Each row below holds a small network's activations on one input, seen along a few directions.
In each table, some parts of the input vary, and every possible input appears once, in random order.
Descriptions start from the smaller parts, as in this example, which fits no table here: one of 4 places along a line, together with either a single point or one of 9 places along a line or (one of 2 separate values, together with one of 5 places around a ring).
Shared parts are said once, and a part with two or three values counts as separate values.
In the rows, 128 means zero.

Other details of the inputs vary at random and push rows far along two fixed directions, the same in every table; ignore that.

A family of inputs:
R1: [106 135 128 106 131 122 134 146 139 124 134 111 131]
R2: [ 72 107 164 121 114 141  94 122 120 137 150 128 150]
R3: [117 113 139  87 116 115 153 144 136 126 142 116 167]
R4: [108 113 143  80 127 109 142 137 131 125 140 106 162]
R5: [184 135  94  85 128 109 204 146 143 114 110 120 160]
R6: [100 129 134 161 129 148  81 129 129 138 136 127  98]
R7: [168 144 107  86 136 102 184 140 148 117 102 112 140]
R8: [117 115 140  88 110 118 156 143 136 126 142 123 170]
R9: [224 124  90 148 143 117 141 113 136 131 101 119  96]
R10: [164 133 112 214 126 159  66 111 131 148 121 150  54]
R11: [188 130  90  83 142 102 199 148 145 114 109 104 152]
R12: [114 106 149 155 122 144  79 113 121 141 140 130 116]
R13: [229 114  96 154 136 113 134 126 143 131 114 119  92]
R14: [116 102 143 159 125 143  78 124 123 141 142 122 115]
R15: [ 57 130 155 123 124 146  98 129 122 134 131 124 142]
R16: [226 117 101 146 139 111 134 116 141 131 111 121  92]
R17: [131 144 104 143 133 145 130 134 130 131 110 136 108]
R18: [155 147  92  92 142 114 187 150 144 116 104 115 133]
R19: [ 56 130 150 124 121 144  98 139 128 134 147 124 135]
R20: [107 113 129 166 138 156  82 125 117 139 131 120 116]
R21: [221 125  93 150 138 121 140 110 135 130 102 125  98]
R22: [101 119 135  82 132 116 147 133 126 125 132 104 168]
R23: [160 125 106 132 135 132 143 133 131 127 117 121 130]
R24: [146 138 120 136 129 132 127 123 134 130 108 131 114]
R25: [180 125 124 202 134 147  64 105 133 146 113 141  58]
R26: [ 74 135 160 172 138 124  93 105  86 118 164 151 112]
R27: [106 132 138 163 124 153  84 115 123 139 118 138 107]
R28: [112 114 144  81 123 111 146 135 133 125 139 112 163]
R29: [157 133 130 134 121 127 123 122 141 133 119 141 114]
R30: [128 148 135  97 143  82 184 130 108 100 149 128 145]
R31: [ 64 121 164 117 127 135  88 133 127 135 142 117 138]
R32: [130 138 104 141 146 141 127 138 133 128 111 119 103]
R33: [131 145 104 144 130 146 131 134 130 132 110 140 109]
R34: [ 91 134 138  91 132 121 143 141 134 124 122 109 154]
R35: [124 135 142 215 142 131  77  91  87 123 152 163  74]
R36: [177 142 118  83 117 102 184 135 153 120 112 136 145]
R37: [168 144 102  90 133 102 180 149 152 117 118 113 130]
R38: [151 144 126 172 135 105 139 101 100 108 145 169 104]
R39: [ 62 116 146 130 124 156 101 134 114 134 142 123 155]
R40: [227 120 104 152 123 120 139 111 141 132 111 142  97]
R41: [112 124 150 158 123 145  76 117 129 141 130 137 106]
R42: [ 65 112 154 122 127 144  94 121 113 136 142 116 151]
R43: [102 133 134 171 116 156  81 124 127 143 136 146  99]
R44: [ 81 143 153 103 138  95 159 127  99 104 161 132 154]
R45: [ 99 130 136 168 124 153  77 126 128 141 137 134  97]
R46: [ 66 114 155 123 119 149  97 119 113 135 141 127 154]
R47: [ 71 103 160 125 116 140  93 134 121 137 154 119 150]
R48: [229 131  81 162 133 133 149 123 136 129  99 137  98]
R49: [ 82 144 120  96 129 136 153 148 131 124 122 125 149]
R50: [103 123 125  91 130 127 155 145 129 122 131 111 169]
R51: [111 110 139  85 124 110 144 148 134 124 143 104 163]
R52: [ 82 144 151 106 130  95 166 122  99 101 161 149 159]
R53: [123 113 141 100 123 118 134 129 132 129 136 118 149]
R54: [113 124 149 158 121 147  78 116 129 141 130 141 106]
R55: [ 87 142 152 124 138 102 143 120  96 107 160 140 140]
R56: [116 114 140  87 113 117 154 144 136 126 142 119 169]
R57: [106 130 137 158 132 148  86 120 124 138 119 127 107]
R58: [183 124 123 199 137 144  66 106 134 145 112 137  58]
R59: [ 94 136 120 160 136 159  94 131 122 137 120 132 102]
R60: [167 147 103  92 123 106 185 146 152 120 118 126 134]
R61: [ 95 140 137  90 117 127 151 136 133 124 120 130 159]
R62: [ 85 147 119  98 121 138 156 147 129 125 121 136 153]
R63: [213 144  94 162 127 131 137 114 141 130  91 147  86]
R64: [121 108 147 154 118 145  85 112 123 141 138 137 117]
R65: [116 120 132 103 124 127 139 125 125 127 128 120 155]
R66: [162 124 117 128 120 131 140 116 128 128 116 135 133]
R67: [187 137  93  86 122 111 206 145 142 114 109 128 162]
R68: [234 118  98 160 121 122 142 122 144 134 113 139  97]
R69: [101 129 148  85 126 114 138 140 139 125 132 115 153]
R70: [107 123 135  83 117 123 157 129 126 123 130 124 174]
R71: [ 82 141 120  97 134 134 150 149 131 123 122 118 147]
R72: [ 73 135 159 176 131 126  96 102  86 116 165 164 115]
Description of these inputs: one of 8 places along a line, together with either a single point or (one of 2 separate values, together with one of 4 places along a line).
Q: The inputs of R24 and R27 match in every part but the place on the line of 8. If R3 is changed in the same way as R24 into R27, which row does it become?
A: R56
Q: The inputs of R67 and R48 match in every part but the place on the line of 8. If R38 is changed in the same way as R67 into R48, which row does it become?
A: R72
Q: Change only the choice among 2 separate values in R14. List by row number the other rows that result.
A: R50
Q: List by row number the other rows that have the place on the line of 8 in common with R15.
A: R19, R21, R23, R25, R26, R47, R53, R59
Q: Change only the choice among 2 separate values in R61. List by row number the other rows that result.
A: R29

A family of inputs:
R73: [211 123 101 154 128 123 139 122 138 131 108 135 103]
R74: [ 33 133 166 151 136 141  89 128  90 123 148 146 132]
R75: [ 54 131 156 149 137 138  96 107  97 122 149 149 133]
R76: [157 138 116 194 133 141  96 119 128 136 120 149  62]
R77: [197 137 110 153 122 119 138 119 135 124 126 151  96]
R78: [163 121 129 145 135 128 107 121 138 135 116 126 103]
R79: [153 132 109 159 135 143 112 129 133 133 116 127 101]
R80: [109 133 127 128 130 139 121 139 135 130 124 121 132]
R81: [127 124 136  81 128 107 157 140 140 122 128 113 155]
R82: [105 133 128  64 121 116 176 142 137 121 125 115 173]
R83: [ 98 115 139 107 120 129 138 136 123 128 142 124 163]
R84: [163 124 115 102 123 112 170 137 137 123 123 125 150]
R85: [ 62 125 151 165 122 153  71 111 113 138 150 149 105]
R86: [174 115 119 168 138 132  99 115 128 135 122 125  88]
R87: [ 53 127 171 176 129 135  64 103  89 126 163 132 119]
R88: [ 67 124 162 158 123 138  62 117 111 140 163 137 109]
R89: [ 91 143 153  79 122 103 181 133 112 107 154 134 185]
R90: [123 119 130  89 132 108 159 140 129 120 139 110 157]
R91: [173 122 100 179 137 146 101 109 122 139 118 134  83]
R92: [193 142 100 157 136 135 126 127 148 134  96 128  89]
R93: [120 117 141 123 131 129 114 127 129 130 132 119 128]
R94: [145 138 113  74 122 111 180 138 142 122 113 118 155]
R95: [103 128 137 135 121 147  98 120 127 141 121 127 122]
R96: [194 143  95 136 135 124 150 135 149 128  99 124 104]
R97: [143 134 110  77 125 111 181 139 138 120 119 118 156]
R98: [ 87 130 128 107 130 133 138 146 126 124 136 117 153]
R99: [124 120 131  87 130 108 158 140 131 120 136 111 156]
R100: [167 129 120  93 118 112 168 136 148 123 111 126 150]
R101: [187 135  94 162 140 133 128 130 137 130 109 127  93]
R102: [108 124 125 121 126 137 125 127 122 131 130 124 134]
R103: [114 119 140 118 116 133 122 130 133 132 127 130 147]
R104: [ 99 119 144 102 116 130 133 135 129 129 134 126 162]
Q: What is each input in this table made of?
A: one of 4 places along a line, together with either one of 2 separate values or one of 6 places along a line
Q: The inputs of R88 and R76 match in every part but the place on the line of 4. If R99 is changed in the same way as R88 into R76, which row does it become?
A: R101
Q: Change only the choice among 2 separate values in R89. List by row number the other rows that result.
A: R77
Q: Change only the place on the line of 4 in R81. List by row number the other rows that result.
A: R94, R96, R103
